Each row below holds a small network's activations on one input, seen along a few directions.
Each table varies a few parts of the input and shows all the possible inputs, shuffled.
A made-up example of a description, with smaller parts first: ring(8) and (point or ring(9) or (values(3) and line(4))).
Shared parts are said once, and a part with two or three values counts as separate values.

Other details of the inputs vary at random and push rows far along three fixed directions, the same in every table; ignore that.

Rows:
x1: [ 20   2  16  -9  10 -16   9   7   0 -32 -10 -20   0 -24]
x2: [-16  10 -21  10  11   5 -23 -31   3   8  11   3   5  18]
x3: [ 23 -52  32  10  -5 -27  47  24 -54  -6 -14  37  -7  11]
x4: [ 10  -6  -3   3  -1 -14   2  -7 -14   5   7   2   3   4]
x5: [  2  -4  11  -1 -24  15  17  47   6  29  -9  13  -3  -7]
x6: [ 19  -8  14  -5  -3 -17  13  13 -11  -7  -6  -4  -7 -11]
x7: [-22  17  -2  -9 -12  41  -5  24  36  12  -7  -4   3  -9]
x8: [ 15  -6   2  10   6 -21   4  -4 -18  -1   0   7   0   1]
x9: [  4   7   9 -11  18 -11  -4 -13   8 -42  -7 -24  -6 -17]
x10: [-19  20   0 -11 -11  40  -5  26  35  12 -11  -5  -4  -9]
x11: [ -2 -21  11   7 -11 -18  19  13 -13   2   1  21 -13   1]
x12: [-12  14 -11  -3 -20  37  -6  25  20  42   0   4  10   6]
x13: [ 14 -20   9  16  -7 -27  17  12 -26  10   3  22  -2   3]
x14: [-15   8 -22   6   8   5 -22 -32   2   8  13   1   3  19]
x15: [ -1  -3   5  -8   6 -10   1 -13   3 -27   2 -12  -3  -8]
x16: [-9 -7  1 10 -8 -3  5  7 -3 13  0 20 -9  7]
x17: [-16   7 -23   3   6   5 -22 -34   1   9  14  -1   3  21]
x18: [  4  13 -13   5  12   1 -15 -19   2  -1   6  -9  15   3]
x19: [-10  -2  -2   6   1  -1  -1  -5   4  -4   5   6   2   1]
x20: [ 13  10  -1  -4  16  -7  -6 -15   3 -25   1 -22  12 -12]
x21: [-17   8 -23  11   9   5 -21 -33   5   6  15   5  11  17]
x22: [  9   5  19 -12 -16  17  15  50  16   8 -20  -5  -8 -21]
x23: [-14 -12  -4   7 -13  -1   5   1  -4  17  10  18  -4  12]
x24: [  6  12 -14   1  12   0 -17 -22  -3   3   6 -13   8   7]
x25: [-13 -15   2  -1   8  24   7 -10  -7 -11  -8  10   9  18]
x26: [-13 -10  -4  11  -9  -2   3   2  -4  16   7  22  -4  10]
x27: [ 7  1 -5  2  1 -3 -2 -3 -4  6  3 -2  7  2]
x28: [-12   7  12 -15 -15  26   8  33  27   2 -12  -5  -7 -16]
x29: [ -5  -8  -2   4   4 -12   0 -17  -4 -12   9   2   0   3]
x30: [  4   9 -12  -1   8   2 -13 -21   1  -2   9 -13  15   3]
x31: [  0   3   2  -8  12  -8  -6 -21   5 -29   0 -17  -4  -7]
x32: [ 20  13   9  -9  21 -13  -4  -8   1 -35 -10 -28   2 -19]
x33: [ 20  -6  15  -4   2 -20  11  10 -14 -11  -8  -7  -9 -11]
x34: [-8 -2 -3 -2 -2  0 -3 -8  2  0  4  2 -6  5]
x35: [  9  25  17 -28  -2  31   2  36  36 -17 -25 -36   0 -34]
x36: [  4 -10  11  -2   3 -20   9  -2  -6 -22  -3  -1 -13  -8]
x37: [-8 -1 -1 -1  0 -1 -4 -6  0  0  2  1 -8  4]
x38: [  6  -6  -5  11  -7  -5   1   6 -14  25   4  18   0  10]
x39: [-13 -15  -3  10 -13  -5   6   1  -8  17  10  22  -4  13]
x40: [ 14   8   0  -8  13  -9  -6 -16   1 -23   0 -23   8 -10]
x41: [ 8  3 -3 -2  1 -2 -4 -2 -6  8  0 -5  0  3]
x42: [ -9   8 -21  13 -10  18 -13   4  -3  50   7  19   6  23]
Each input here is: values(2) and (point or (line(4) and line(5))).
Question: The inputs of x34 and x6 match in every part but the values(2) part. If x10 is changed in the same way as x34 into x6, which row does it become?
Answer: x38
Question: The inputs of x19 and x13 match in every part but the values(2) part. If x28 is changed in the same way as x19 into x13, which row does it become?
Answer: x40
Question: A walk changes only the line(4) part. It starts at x23 and steps to x15. List the rest of the walk in order.
Answer: x34, x17
Question: Change only the values(2) part in x16. List by row number the other rows that result.
Answer: x8

Rows:
x43: [-14 -10 -14   7 -18  10  -2   0  -5  36  11  22   0  23]
x44: [ -4  -3 -10  -4  -4   4  -4 -13   3  -1   6   2   0   7]
x45: [  4  -7  -8   9  11 -17  -3 -30  -7 -21  10   4  11   2]
x46: [  7 -13   6   5   4 -23   4 -17 -13 -15  -2   9 -10   1]
x47: [ 20 -10  21  -9  20 -20  15  -3 -13 -50 -14 -17  -6 -16]
x48: [ 19   0  -8  12   3 -32  -6  -7 -21  12  10   5  -3   3]
x49: [-14 -15  -9  21 -18   1   7   9 -14  42  15  36   8  21]
x50: [ 36   3  11  -2  11 -29   8   1 -10 -28  -2 -20  11 -24]
x51: [ -2 -23  -6  23  -4 -25   8 -14 -27  15  18  29   7  18]
x52: [ -7 -10   6   9 -11  -4   6   8  -9  23   0  17  -8  10]
x53: [  8  -6   7   1  13 -26   1 -25 -12 -24   0  -5  -4  -1]
x54: [-10   4  -5   3 -11  21   1  14  16  14   0  10   9  -1]
x55: [  7  43 -38 -14  21  24 -47 -48  23  -1  14 -46  30   4]
x56: [-12   3   0   4 -10  17   4  17  11  19   2   6  11   0]
x57: [ 11 -15  20  -1   1 -26  14   1 -12 -22  -9   6 -15  -9]
x58: [-13   4  -9  -5  -9  19  -6  -1  10  16   6  -1   4   9]
x59: [ -5   7   8  -9   2  25   3  20   9   1 -14  -9   2  -3]
x60: [ -2  11   2 -13   5  32  -1  13  21 -12 -18 -12   2  -8]
x61: [ -8  10 -16  -7   9   9 -18 -32   7  -7  12 -19  11   8]
x62: [ 13  -4  13  -9  21 -12   6 -10 -10 -39 -10 -17   0  -9]
x63: [ -4  -8  -4  12   7 -26  -3 -17 -17  -2  13   5  -8   8]
x64: [-13  -4 -12  12 -10  -1  -3   2  -1  21   7  23 -11  12]
x65: [-12   4  -9   5  -1   0  -8  -3   4   7   6   5  -7   5]
x66: [-10  17 -28  -8  13  16 -30 -47  14 -10  15 -20  15  12]
x67: [-8  0  1 -1 -3 23  2 16  1 16 -7  4  2  8]
x68: [ -6   5   5  -5  -4   3   2  17  13  -5  -6   0 -14 -11]
x69: [ 30   5  25 -13  -5   8  21  53   1  -2 -26 -13  -6 -26]
x70: [-9 11  5 -7 -2 17 -5  6 16  3 -8 -9 -2 -5]
x71: [  5   8  17 -19   5  24   9  27  18 -24 -24 -17  -4 -20]
x72: [-15  -4  -1   8 -15   4   4  21   2  28   3  20 -12   6]
x73: [-14  13  -2 -15  -9  31  -5  14  24  10  -2 -15   3  -5]
x74: [ -5  -5  -6  10   7 -24  -5 -19 -14  -3  13   5  -7   7]
x75: [  5 -17   2  13   3 -25   9 -13 -17 -10   9  13   6   3]
x76: [ 16  19   8 -10  -8  12  -2  27  13  15 -16 -13   1 -16]
x77: [  5 -14  25  -2 -13  -9  22  29  -3  -2 -15  12 -18 -11]
Question: What do these inputs look like to the network?
Answer: values(5) and (point or line(6))
Question: The inputs of x50 and x55 match in every part but the values(5) part. If x54 is changed in the same way as x50 into x55, which row does it become?
Answer: x66
Question: Change only the line(6) part in x60. List by row number the other rows that result.
Answer: x47, x59, x62, x67, x71
Question: Change only the line(6) part in x43. List by row number the other rows that result.
Answer: x44, x58, x61, x66, x73
